A small network was shown many inputs. Here are its activations along a few directions, one row for each input.
In each table, some parts of the input vary, and every possible input appears once, in random order.
Descriptions start from the smaller parts, as in this example, which fits no table here: ring(8) and (point or line(11) or (values(3) and line(4))).
Shared parts are said once, and a part with two or three values counts as separate values.

Table:
row 1: -18	0	-3	13	-33	83	13	-17	15	-32	-10	-28	-3
row 2: -8	0	-4	3	-41	88	11	-19	19	-22	-5	-43	-3
row 3: -13	6	-2	-2	-35	89	12	-26	16	-23	-2	-32	0
row 4: 27	12	18	7	-4	-67	-30	18	-52	14	42	22	-20
row 5: 25	4	35	-6	40	-85	1	20	-25	15	9	-16	2
row 6: 25	24	8	-5	19	-57	-54	25	-55	6	19	14	2
row 7: -26	-5	5	1	-39	78	18	-13	19	-24	-12	-25	-4
row 8: 23	16	23	-16	58	-68	-26	24	-31	7	-9	-21	16
row 9: -20	-9	-12	1	-13	89	23	-18	8	-15	-31	-8	-6
row 10: -29	5	-3	2	-30	80	23	-15	21	-30	-18	-17	-9
row 11: 2	13	-16	-6	42	-71	-49	29	-24	31	24	36	-23
row 12: 2	0	-1	-6	-38	88	13	-20	19	-31	-16	-40	-10
row 13: 11	-52	-38	-6	-1	-36	31	-21	13	-16	15	35	66
row 14: 2	-6	12	-6	63	-96	5	24	5	41	15	7	-25
row 15: 4	2	-6	6	18	-78	-27	21	-22	39	48	46	-48
row 16: -2	-1	-22	20	-30	-68	-1	-33	19	24	-33	39	43
row 17: 34	-18	26	17	-1	-56	-2	8	28	18	26	56	41
row 18: 0	6	0	-18	83	-83	-21	29	1	33	-5	1	-7
row 19: -23	8	-9	6	-27	84	29	-11	15	-23	-25	-13	-5
row 20: -16	-6	-13	-4	-30	85	31	-7	11	-12	-32	-12	-4
- What do these inputs look like to the network? => values(3) or (values(2) and line(4)) or line(9)

Table:
row 21: -10	-4	-7	0	20	-23	-5	10	7	10	16	18	-12
row 22: 1	9	-4	0	5	-33	-12	1	-24	1	-3	2	4
row 23: -15	-20	-10	-8	5	40	45	-22	43	-18	-45	-26	40
row 24: 0	11	-4	5	13	-24	-16	2	-9	16	-11	18	-1
row 25: 20	0	15	1	9	-26	-11	0	-7	0	17	-8	11
row 26: -6	-14	-18	20	-77	67	15	-33	18	-22	6	25	17
row 27: 7	-13	2	-3	18	-21	10	8	-2	13	17	11	-12
row 28: 19	5	6	-7	5	-24	-18	13	-19	-2	3	3	15
row 29: -20	23	10	-8	-11	100	-2	4	-10	-23	-11	-53	-45
row 30: 9	-1	22	2	7	-28	5	12	0	4	14	2	-1
row 31: -5	5	-11	-3	7	-28	-11	5	3	20	-3	8	-15
- What do these inputs look like to the network? => values(3) or ring(8)

Table:
row 32: 10	2	10	-8	62	-94	-14	36	-10	44	20	21	-30
row 33: -6	-9	3	8	-42	47	29	-23	36	-16	-11	-1	19
row 34: -9	-13	-8	13	-42	45	34	-30	30	-14	-12	-6	17
row 35: 15	13	-7	16	-14	-74	-53	20	-44	33	60	67	-38
row 36: -3	1	-3	-11	-15	62	7	-6	-13	-33	-15	-33	6
row 37: -25	5	-8	8	-26	64	18	-13	18	-4	-6	-17	-33
row 38: -4	1	7	-1	-26	54	13	-16	-5	-26	-10	-41	-7
row 39: -11	-21	-23	-3	-26	49	28	-22	18	-24	-20	2	27
row 40: 30	-5	-8	21	-30	-89	-38	3	-31	22	54	77	11
row 41: -16	-18	-21	1	-32	45	33	-25	22	-16	-19	-6	25
row 42: 2	13	24	0	-31	61	8	-8	5	-26	-6	-36	-2
row 43: -19	5	-8	0	-12	75	2	-6	14	-5	-11	-6	-19
row 44: 22	22	29	-3	48	-101	-29	25	-35	25	-6	-1	6
row 45: -3	-14	-8	4	-28	56	17	-23	27	-15	-17	5	32
row 46: -7	-13	-19	4	-23	54	22	-20	21	-23	-22	7	32
row 47: 19	-26	3	-7	55	-100	4	17	3	21	30	31	24
row 48: -12	-21	-14	7	-36	41	34	-32	26	-16	-15	-6	14
row 49: 36	6	30	-12	57	-101	-20	35	-29	25	20	-3	-2
row 50: -22	9	4	3	-26	66	13	-6	23	-6	-5	-12	-31
row 51: -4	-13	1	11	-36	51	19	-17	36	-17	-13	1	27
row 52: -1	9	12	5	-31	59	13	-15	0	-24	-7	-41	-5
row 53: 1	9	1	-4	-12	67	1	-4	-9	-32	-17	-28	11
row 54: -23	5	-19	-1	-7	72	7	-3	9	-13	-17	-4	-17
row 55: -26	-3	-23	-7	-10	67	12	-5	6	-14	-15	-9	-22
row 56: -27	-3	-13	2	-21	59	19	-15	13	-6	-10	-17	-35
row 57: 12	-5	-15	-5	41	-107	-18	3	2	27	-5	27	33
row 58: -3	18	9	0	53	-95	-23	26	-15	44	-6	23	-23
row 59: -8	3	-1	-7	-21	59	13	-10	-9	-26	-14	-40	4
row 60: 5	9	12	-4	-17	69	-4	-8	-4	-25	-12	-30	10
row 61: 2	-7	4	-12	72	-83	-13	34	-10	31	35	21	-27
row 62: -32	-1	-21	-3	-16	64	19	-9	9	-6	-13	-16	-24
row 63: 39	17	13	12	-20	-80	-59	19	-62	14	59	44	-10
row 64: 28	-3	24	-15	67	-90	-18	34	-29	13	35	-3	2
row 65: 4	9	21	3	-25	64	-2	-2	5	-27	-8	-34	5
row 66: -20	5	1	7	-20	70	3	0	23	-7	-7	-11	-24
row 67: 22	17	5	-13	52	-97	-40	20	-30	19	1	-7	11
row 68: -4	13	-14	-10	57	-91	-34	20	-11	38	1	16	-17
row 69: 26	-17	9	-3	45	-110	2	18	3	33	14	31	20
row 70: 13	-1	8	5	36	-110	-7	8	-3	33	-11	33	28
- What do these inputs look like to the network? => values(3) and (point or line(4) or ring(8))
- Which other rows does row 65 become when the values(3) part takes its other values? List them by row number. => row 51, row 66
- Which other rows does row 67 become when the line(4) part takes its other values? List them by row number. => row 44, row 49, row 64
- Which other rows does row 56 become when the values(3) part takes its other values? List them by row number. => row 38, row 48

Table:
row 71: 20	6	36	9	-40	-14	5	33	-27	0	64	35	-47
row 72: 22	37	1	34	-48	-4	-55	-19	-49	-1	2	43	28
row 73: -2	-15	-5	4	-36	8	51	-46	24	-33	-47	-33	58
row 74: -11	-5	-45	1	0	33	-12	-8	-3	-12	-30	47	42
row 75: 9	-41	-34	-18	9	-15	27	-23	-11	-30	-11	-1	61
row 76: 52	-13	55	7	-31	-34	-26	7	-8	-8	71	12	32
row 77: 11	-9	-17	-16	37	-97	13	-11	-5	22	-41	-7	43
row 78: -13	-40	-8	-6	19	26	44	21	10	1	44	32	-36
row 79: -34	-12	-66	-7	-7	39	-11	-6	6	3	22	31	-38
row 80: -17	24	-24	-7	17	-51	-30	17	2	33	-59	42	29
row 81: 36	40	48	-10	5	24	-57	40	-68	-25	7	-63	-43
row 82: -13	-13	17	10	57	-61	23	12	12	55	13	26	-56
row 83: -5	15	1	-37	60	65	-9	32	-33	-29	-3	-64	-23
row 84: -5	30	32	-23	9	99	10	1	-2	-13	-38	-100	-21
row 85: -26	51	31	-21	93	-37	-28	33	-29	3	-30	-64	-44
row 86: 39	-3	7	10	-49	-48	-16	-14	-54	-21	18	-5	52
row 87: 36	-19	15	-8	64	-84	12	17	49	38	0	8	19
row 88: -50	19	-40	8	13	-50	-35	9	3	43	2	23	-47
row 89: 3	-18	34	18	-18	19	46	-15	69	-27	12	-20	42
row 90: -40	1	-34	8	-54	67	7	-31	41	7	-21	0	-41
row 91: -21	-24	22	19	-30	57	62	-5	38	10	12	-5	-34
row 92: 21	-49	7	-10	28	-1	20	4	35	-17	45	13	42
row 93: -19	9	-11	17	-45	58	7	-33	34	-11	-75	16	34
row 94: 7	30	-22	17	-55	1	-51	-14	-34	12	45	32	-53
- What do these inputs look like to the network? => values(4) and (point or ring(5))
- Changing only the values(4) part turns row 92 into row 76. The same change can be made to row 78. Which row results? => row 71
- List by row number the other rows that have the values(4) part in common with row 77. => row 80, row 82, row 85, row 87, row 88
- Which other rows does row 84 become when the values(4) part takes its other values? List them by row number. => row 81, row 83, row 85
